Each row has a name. After each piece below comes the name of the row it's from. Each question is about the rows just above it.

S: [ 0.36 -1.04 -0.09 -1.73]
Q: [5.46 2.00 3.48 5.23]
N: [-0.36  1.22 -1.63  0.14]
V: [-7.48 -6.35 -4.87 -4.87]
R: [ 5.51 -6.35 -4.87 -7.36]
G: [ 2.58  0.66  2.37 -0.48]
P: [-5.53 -5.34 -5.34 -2.93]
H: [-2.75 -1.27 -3.09 -1.76]
L: [-4.09 -4.71 -3.51 -1.74]
Z: [ 3.57 -0.50  2.08 -1.65]
F: [-4.35 -8.09 -5.65 -6.39]
[-6.35 -4.87 -4.87]
V
[-0.50  2.08 -1.65]
Z
[-8.09 -5.65]
F
[ 5.51 -6.35 -4.87 -7.36]
R
[5.46 2.00]
Q

tumo: [-5.59 -0.81 -4.32 -4.43 -0.62 -1.18 -3.83 -0.63  3.97 -1.77]
Niku: [-0.19  0.07  1.37 -1.28 -2.69  2.10 -3.53  4.92  2.19  4.28]
perav: [-1.43  3.04 -2.21 -1.13  0.28 -1.45  1.76 -5.16  0.26 -4.95]
gem: [-4.90 -1.93 -3.47 -3.99 -0.53 -0.37 -4.32  1.23  3.53  0.32]
vaf: [ 1.37  0.07 -0.19  1.90 -1.91  0.34  1.58 -1.74 -1.45 -2.33]
gud: [-0.23  1.75 -0.15 -0.36  3.49 -1.73 -0.15 -0.17 -0.37  0.10]
rul: [-1.18 -1.32  0.31 -1.37  2.98 -0.84 -3.58  4.22  1.90  3.93]
deri: [-1.18 -1.32  0.31 -1.37  2.98 -0.84  4.34 -7.23 -1.93 -6.80]
Fuzig: [ 1.19  0.77  0.01  1.18 -3.26  1.32  3.34 -3.47 -1.73 -3.04]
nis: [-1.32  4.29 -3.18 -0.73  0.35 -2.06  2.99 -7.35 -0.93 -7.23]
Pim: [ 1.08 -0.68  0.61  0.99 -4.29  2.08  2.26 -1.64 -0.67 -1.31]
Zub: [ 1.20 -0.62  0.13  1.84 -3.72  0.80  1.56 -1.46 -0.80 -2.29]
Which row holds [ 1.37  0.07 -0.19]?
vaf
[ 0.07 -0.19  1.90 -1.91  0.34  1.58 -1.74 -1.45] is in which row?
vaf

kasa: [-1.69 -3.16  0.85  3.81 -2.93 -3.31 -3.95 -2.02]
ril: [-5.81 -4.94  0.61 -2.60  4.16  3.21  2.15  3.01]
Tir: [ 0.84 -2.41  3.33  4.35 -3.02 -4.55 -1.97 -4.59]
mipak: [ 0.55  1.41  1.49  2.94 -2.02 -3.31 -3.95 -2.93]
[-1.97 -4.59]
Tir
[-2.93 -3.31 -3.95 -2.02] is in which row?
kasa

Rados: [-0.16  5.11 -5.96 -3.56]
Pokem: [-0.05  2.64 -5.96  2.74]
dono: [-0.05 -5.96  2.64  2.74]
Where do [-0.05 -5.96] appear?
dono
[-5.96  2.64] is in which row?
dono
[-0.05  2.64 -5.96]
Pokem
The row with [-5.96  2.64  2.74] is
dono
The row with [-0.16  5.11 -5.96] is
Rados
Which row holds [ 5.11 -5.96]?
Rados

voni: [-1.35  0.10  1.53  0.98 -6.99  0.46  0.40  2.08 -2.32]
Mozuf: [ 0.10  1.53  0.98 -6.99  0.46  0.41  2.08 -2.32 -3.07]
sebu: [ 1.18  0.31  0.28  0.15 -2.07  0.90  1.80  0.80 -3.07]
ver: [-0.80  0.30  1.85  1.02  3.21  0.84  4.08  1.57 -0.93]
mig: [-0.06  0.28  0.11 -1.54 -5.40  0.21  1.37 -3.76  1.04]
Betam: [ 1.42  0.17 -0.61 -0.51  4.99  0.06  3.24 -3.66  1.06]
bavo: [-1.54 -3.76  0.11 -5.40  1.37  0.28 -0.06  0.21 -1.22]
[ 0.10  1.53  0.98 -6.99  0.46  0.40  2.08 -2.32]
voni
Where do [-0.06  0.28  0.11 -1.54 -5.40  0.21  1.37 -3.76] appear?
mig

